These are the activations of a small neural network, seen along a few directions. Each row is one input.
In each table, some parts of the input vary, and every possible input appears once, in random order.
A made-up example of a description, with smaller parts first: values(2) and (point or ring(9) or (line(4) and ring(8))).
Shared parts are said once, and a part with two or three values counts as separate values.
In the rows, 128 means zero.

Other details of the inputs vary at random and push rows far along two fixed directions, the same in every table; ignore that.

A family of inputs:
r1: [145 122 102 139 114 104 159 143 174 140 118]
r2: [130 101 173 192 126 149  77 111 121 162 176]
r3: [ 95  59 129 152 104 110 243 179 102 119  93]
r4: [157 180  72  37 166 101 118 115 199 120 116]
r5: [142 168 164 164 100 149  66 100 129 195 159]
r6: [102  79 138 148 109 110 205 164 104 127 111]
r7: [113  98 182 167  97 142 113 111  96 150 160]
r8: [156 200  77  57 143 111 122 137 175 106 143]
r9: [112  80 107 101 127 112 203 156 123  85  74]
r10: [105  94 145 137 130 129 149 129  97  89 115]
r11: [119 116 150 167 119 162  92 132  85 141 125]
r12: [111  85 148 134 136 124 149 124  97  92 107]
r13: [ 88  48 149 151 113 105 218 167  83 108 111]
r14: [152 172  88  61 150  94 128 133 158  98 138]
r15: [107  80 154 200 112 178 115 125  73 149  91]
r16: [105 118 159 169 133 156  91 115  85 135 125]
r17: [138 148  81  93 130 126 150 132 154 116 111]
r18: [151 138  91  87 138  75 153 136 193 119 149]
r19: [151 179 159 170 101 157  71  97 144 202 151]
r20: [137 153  89  98 118 131 148 153 142 103 120]
r21: [152 196  88  47 152  96 126 124 174  82 157]
r22: [112 101 177 181 124 147 106 115  79 157 164]
r23: [120 131 159 160 147 158  54  96  99 162 126]
r24: [136 145 162 163 139 154  62 105  91 133 153]
r25: [139 156 136 110 119 112 119 114 152 153 158]
r26: [155 187 124 156 130 179  37 100 125 172 157]
r27: [ 78  58 152 154 103 131 196 179  70  70  94]
r28: [131 146 104  98 136 127 134 131 141 117 113]
r29: [137 107 107 125 119  94 164 149 161 125 122]
r30: [149 180 124 144 148 175  30  78 154 183 137]
r31: [156 175  91  37 174  92 120 101 192  98 131]
r32: [116  97 116  95 141 106 182 146 124  87  89]
Each input here is: line(4) and (values(3) or line(5)).
The inputs of r10 and r16 match in every part but the line(4) part. If r7 is changed in the same way as r10 into r16, which row does it become?
> r25
Change only the values(3) part in r1. List by row number the other rows that result.
> r3, r19
Change only the line(5) part in r20. List by row number the other rows that result.
> r15, r17, r26, r30
Which other rows agree with r9 in the line(4) part? List them by row number.
> r4, r5, r6, r8, r11, r28, r29

A family of inputs:
r33: [158 174 119 125 136 140  68 114 170 174 169]
r34: [105  65 116 113 107 112 235 169 123  88  68]
r35: [121 116 132 189 118 153  94 125 118 170 122]
r36: [142 171 100  96 131 133 119 112 149 150 112]
r37: [174 247  78  94 158 137  40  74 194 186 156]
r38: [137 140 130 159 123 153  86 123 145 165 136]
r39: [ 81  12 154 126 119 111 186 158  73  68  69]
r40: [133 113 106  84 170 117 135 106 143  95  98]
r41: [130 125 108  91 137 127 141 151 129  75 119]
r42: [103 115 204 214  92 172  82 105  64 174 151]
r43: [ 83  48 187 195  85 160 160 147  52 139 104]
r44: [130 194 121 135 153 157  43 102 106 143 154]
r45: [130 133 146 196 127 170  70 111 107 180 123]
r46: [112  63 133 141 107 104 209 170 127 101 112]
r47: [130 122 165 206 119 169  63 110  96 176 152]
r48: [ 87  85 152 151 126 157 141 161  70  83 109]
r49: [120 108 163 171 117 130 119 135 118 151 165]
r50: [135 135 104  61 134  66 209 143 166  93 144]
r51: [132 153 101  79 133 124 142 142 124  85 113]
r52: [108 105 173 214 111 187  66 124  49 140 124]
r53: [154 174  84  65 140 103 139 120 181 129 144]
r54: [145 125  95  75 139  61 208 153 174  90 139]
r55: [128 122  97  51 178  63 173 118 163  61 110]
r56: [152 187 124 105 123 145  81  98 155 161 138]
r57: [122 151 155 135 122 113 119 122 113 152 162]
r58: [139 119 136 137 121 119 133 129 141 128 143]
r59: [173 213  89  54 145  90 116 102 203 133 166]
r60: [119  70 113 124 115 110 206 163 131  94  84]
Describe the family of inputs behind these rows.
> values(3) or ring(5) or (line(4) and line(5))
A walk changes only the line(5) part. It starts at r54 and steps to r58. List the rest of the walk in order.
> r47, r60, r45

A family of inputs:
r61: [148 144 102 101 118  87 173 155 177 112 145]
r62: [144 140  76 105 112 102 184 159 175 132 107]
r63: [160 226 119 122 135 169  19  98 138 164 169]
r64: [ 90 122 166 164 126 164 103 123  51 134 119]
r65: [118  84 128  85 129  68 206 153 148  93 130]
r66: [138 111 118  69 149  69 170 133 161  94 139]
r67: [129 150  99  76 138 116 157 130 133  95  93]
r68: [ 95  57 177 207 131 178  82 118  59 119  87]
r69: [125 102 102 111 138 126 165 161 126  75 116]
r70: [149 221 111  82 168 140  24  85 152 149 169]
r71: [145 139  89  91 127 100 184 138 174 136 112]
r72: [131 132 144 173 124 178  68 121  97 134 127]
r73: [ 90  61 211 241  88 166 127 121  56 167 125]
r74: [117 111 107  90 135 119 155 142 127  85  87]
r75: [ 86  37 168 151 104  99 232 162  79  94 111]
r76: [ 89  78 193 206  85 178 124 118  53 155 110]
r77: [ 95  42 135 140 125 132 202 153  76  65  50]
r78: [160 154  73  64 138  85 158 134 207 139 126]
r79: [111  96 195 195 125 150  93 101  72 155 155]
r80: [171 214 135 122 145 129  26  71 186 197 194]
r81: [127  98 128 111 126  90 178 155 127  89 140]
r82: [125 118 154 218  97 169  94 136 110 186 141]
r83: [146 152  75  89 126 102 176 132 178 142 101]
r84: [153 196 147 153 136 135  42  98 144 176 212]
r85: [116  91 122  92 109 106 191 144 137  99 100]
r86: [135 170 151 166 104 169  59 108 116 167 162]
r87: [ 98 121 161 168 111 172 103 150  54 128 139]
r88: [127 115 100  95 160 115 162 132 136  81 103]
r89: [175 209  83 100 148 128  55  88 203 198 151]
r90: [148 150  69  53 183  98 128 121 187  80 119]
The inputs of r70 and r87 match in every part but one. If r65 is changed in the same way as r70 into r87, which row does it become?
> r84
Describe the family of inputs behind these rows.
> values(3) and (point or line(4) or line(5))
Which other rows agree with r64 in the values(3) part? List them by row number.
> r67, r71, r73, r75, r76, r77, r79, r83, r88
Change only the line(5) part in r65. List by row number the other rows that result.
> r66, r78, r80, r89
Change only the line(4) part in r63. List by row number the other rows that result.
> r69, r72, r87
